[134 123 122 113 128 125 151] 151, 134

[[121 112 133 127 138 125]
 [135 107 127 117 140 131]
 [118 104 128 119 127 137]] 125, 118

[[156 115 122 110 137]
 [112 139 133 137 125]] 137, 112

[140 152 139 142 115 120 114] 114, 140

[[124 147 111 130 125]
 [124 157 117 130 126]] 125, 124

[142 141 106 150 139 143] 143, 142

[149 138 157 125 100 127 111] 111, 149

[150 146 123 132 116 136] 136, 150

[[140 105 136 107 127 141 110]
 [128 150 125 104 107 116 125]] 110, 128

[112 128 135 131 129 105 117] 117, 112
---
[[143 135 121 148]
 [133 146 102 122]
 [128 103 133 147]] Answer: 102

[[123 142 115 122 129 133 134]
 [146 111 155 124 123 116 123]
 [112 130 113 143 118 126 115]] Answer: 116

[[132 125 130 108 129 129 142]
 [115 129 151 135 138 133 130]
 [128 128 128 128 128 128 127]] Answer: 133

[[110 135 111 133 138 138 134]
 [112 132 139 123 146 113 143]
 [112 105 138 153 113 122 153]] Answer: 113

[[147 120 136 118]
 [126 123 110 116]
 [103 122 124 105]] Answer: 110

[[101 119 125 132]
 [101 117 126 131]
 [111 125 126 132]] Answer: 126
---
[[147 115 136 120 143 131]
 [131 151 122 109 106 113]] --> 151, 147

[128 124 132 147 107] --> 147, 132

[154 111 128 124 137] --> 154, 137

[155 104 111 138] --> 155, 138

[129 127 149 141 126 104 146] --> 149, 146

[[139 133 154 104 136 141]
 [127 113 147 136 126 126]] --> 154, 147

[135 147 131 102 131 134 108] --> 147, 135

[135 124 109 106 140] --> 140, 135

[134 144 129 105 124] --> 144, 134
---
[[138 119 152 139 116 105]
 [119 127 131 133 109 107]
 [125 112 123 119 126 140]] --> 107

[[111 128 147 128 129 120]
 [139  99 143 100 108 102]
 [114 146 127 122 110 137]] --> 102

[[129 110 155 127 118]
 [126 108 126 115 127]
 [145 127 135 112 129]] --> 127

[[103 131 140 115 145 156]
 [125 128 129 126 145 131]
 [132 127 123 130 145 122]] --> 131

[[151 117 119 120]
 [143 117 156 131]
 [145 117 153 133]] --> 131

[[141 132 123 153 140]
 [133 137 122 145 122]
 [132 139 124 152 122]] --> 122

[[134 109 128 104]
 [111 111 127 118]
 [138 130 147 109]] --> 118
---
[[127 148 124 116 129 132 137]
 [107 104 121 130 133 113 134]]
134

[[129 148 127 128 114]
 [126 122 141 138 137]
 [143 115 139 106  99]]
137

[[132 130 128 134 129]
 [125 127 126 128 119]
 [105 129 111 136 106]]
119

[[124 139 142 139 123 144 128]
 [133 122 129 129 137 128 144]
 [145 116 150 148 157 128 144]]
144

[[137 144 131 157]
 [123 135 124 128]
 [133 122 125 123]]
128

[[121 139 143 136 137]
 [132 138 117 126 127]
 [118 132 131 107 118]]
127

[[132 111 113 119 105]
 [156 113 115 123 157]
 [125 101 104 140 137]]
157

[[140 133 155 124 129 132]
 [126 131 144 123 131 134]
 [129 129 134 136 119 133]]
134
---
[124 153 102 104 148 129] yields 124

[120 151 147 113 127 122] yields 122

[130 127 153 124 134] yields 130

[110 116 123 155 143] yields 123

[[120 127 109 126 151]
 [138 127 112 130 107]] yields 112

[138 137 148 144 157 105] yields 138

[144 100 133 118 123] yields 123

[137 128 154 116 105 129 141] yields 128

[[132 149 129 152]
 [124 147 115 139]
 [110 139 134 112]] yields 115

[117 109 104 128 136] yields 117
---
Q:
[[134 118 124 130 123]
 [121 121 117 124 127]
 [147 125 103 128 131]]
A: 131

Q:
[[128 150 122 130 127]
 [151 113 137 133 119]]
A: 137

Q: [143 132 135 150 125]
A: 135

Q: [ 99 143 150 151 136 154]
A: 150

Q: [105 118 127 129]
A: 118

Q: [133 145 113 105 127 143]
A: 133

Q: [106 124 118 136 125 107 119]
A: 124

Q:
[[130 104 127 156 141 151]
 [152 126 127 141 132 132]
 [130 126 127 141 130 137]]
A: 151

Q: [140 131 154 114]
A: 131
---
[[151 147 103 146 119 150 115]
 [110 112 145 112 134 111 136]
 [114 119 148 120 134 111 136]] Answer: 145

[[126 128 143 129 129]
 [127 126 152 126 128]] Answer: 152

[[108 119 140 145 123]
 [135 147 127 150 123]
 [115 119 133 153 123]] Answer: 127

[[143 106 145 127 136 143 147]
 [136 128 130 119 135 127 129]] Answer: 130

[[121 140 134 133]
 [108 153 122 100]
 [114 114 109 119]] Answer: 122

[[118 146 124 123 100]
 [122 142 126 122 104]] Answer: 126
---
[[122 134 137 135 145 140 157]
 [144 147 154 137 138 148 144]] Out: 122

[[132 120 129 126 115 124 125]
 [128 143 131 125 109 104 135]] Out: 132

[[144 121 136 128 141]
 [127 132 150 121 129]] Out: 144

[[156 127 115 133 135 132]
 [122 134 157 135 121 130]] Out: 156

[[150 124 111 128 126]
 [121 126 126 129 129]] Out: 150

[[149 122 134 128 124]
 [155 118 122 127 124]] Out: 149

[[123 124 131 138 127 137 129]
 [131 107 134 156 115 136 115]] Out: 123

[[108 105 118 132 141 144]
 [130 134 128 138 124 132]] Out: 108

[[130 113 139 126 150]
 [135 107 128 146 115]] Out: 130
---
[[123 136 147 150 121 125 127]
 [117 123 127 123 157 122 123]] ==> 125

[[123 125 130 131]
 [133 108 115 142]
 [137 100 113 149]] ==> 115

[[129 112 100 136 155 123]
 [130 112 100 137 154 126]] ==> 155

[[107 151 135 127]
 [132 151 128 117]
 [128 128 128 128]] ==> 128

[[134 122 113 123 122]
 [133 124 113 123 124]
 [137 121 102 115 119]] ==> 123

[[130 127 127 126]
 [119 102 137 133]
 [122 107 134 132]] ==> 137

[[119 150 112 145 118 118 142]
 [138 135 128 121 124 142 100]
 [136 121 141 114 137 133 122]] ==> 142
---
[[127, 129, 122, 133, 142, 126, 131, 126, 121, 126, 118, 123, 125, 131],
 [125, 129, 118, 146, 104, 131, 133, 120, 128, 133, 129, 129, 133, 127],
 [130, 127, 129, 119, 116, 125, 127, 125, 122, 128, 125, 127, 123, 130],
 [127, 128, 133, 121, 129, 126, 129, 123, 131, 128, 134, 128, 128, 132],
 [127, 126, 125, 126, 133, 127, 126, 120, 125, 133, 132, 127, 124, 132],
 [137, 124, 124, 122, 100, 123, 126, 134, 132, 125, 123, 125, 136, 128],
 [133, 133, 139, 125, 153, 126, 123, 123, 120, 135, 135, 126, 133, 131],
 [120, 132, 141, 128, 141, 128, 131, 123, 123, 126, 125, 130, 128, 125]] out 128

[[126, 131, 136, 135, 141, 121, 130, 124, 130, 126, 139, 121, 134, 139],
 [129, 138, 137, 137, 132, 126, 127, 128, 127, 135, 133, 111, 142, 128],
 [123, 135, 132, 140, 139, 130, 132, 131, 121, 136, 132, 112, 137, 132],
 [141, 134, 149, 128, 141, 116, 127, 124, 145, 124, 136, 127, 141, 140],
 [125, 133, 135, 138, 146, 129, 134, 131, 125, 133, 132, 119, 135, 139],
 [133, 134, 141, 134, 143, 123, 131, 129, 133, 130, 133, 122, 138, 139],
 [128, 131, 138, 133, 141, 118, 129, 122, 134, 123, 141, 123, 134, 139]] out 139

[[129, 132, 131, 123, 130, 131, 127, 126],
 [127, 125, 124, 136, 114, 126, 127, 130],
 [127, 121, 125, 135, 134, 126, 128, 131],
 [130, 135, 129, 112, 137, 133, 129, 122],
 [128, 131, 134, 119, 112, 130, 129, 126],
 [127, 117, 123, 141, 111, 122, 129, 132],
 [127, 118, 124, 144, 149, 123, 128, 133]] out 126

[[118, 142, 133, 125, 132, 109, 132, 134, 129],
 [120, 142, 128, 126, 136, 109, 126, 120, 121],
 [120, 142, 128, 125, 129, 112, 133, 142, 128],
 [124, 142, 121, 126, 119, 120, 128, 150, 121],
 [123, 142, 125, 127, 131, 112, 123, 121, 117],
 [126, 142, 118, 127, 128, 116, 122, 128, 114],
 [117, 142, 133, 125, 132, 109, 131, 134, 129],
 [129, 142, 113, 127, 121, 124, 125, 133, 117],
 [126, 142, 118, 126, 116, 123, 127, 145, 121],
 [121, 142, 127, 126, 135, 110, 125, 120, 121],
 [121, 142, 126, 126, 134, 111, 124, 119, 120],
 [117, 142, 133, 126, 138, 105, 127, 127, 123]] out 121

[[132, 131, 120, 123, 128, 134, 126, 130, 127, 126],
 [133, 144, 144, 133, 125, 142, 137, 123, 117, 125],
 [130, 119, 114, 123, 137, 138, 129, 124, 131, 131],
 [132, 130, 119, 119, 138, 140, 137, 128, 127, 129],
 [122, 126, 119, 141, 119, 129, 137, 138, 134, 132],
 [126, 133, 139, 113, 116, 137, 129, 116, 124, 126],
 [136, 135, 129, 144, 132, 129, 130, 141, 137, 126],
 [126, 116, 115, 128, 129, 128, 132, 133, 131, 142],
 [134, 121, 112, 121, 142, 141, 130, 125, 130, 130],
 [129, 121, 141, 115, 128, 130, 123, 112, 115, 143],
 [138, 155, 149, 127, 112, 129, 128, 141, 115, 133],
 [134, 131, 135, 111, 135, 116, 122, 135, 138, 126]] out 143
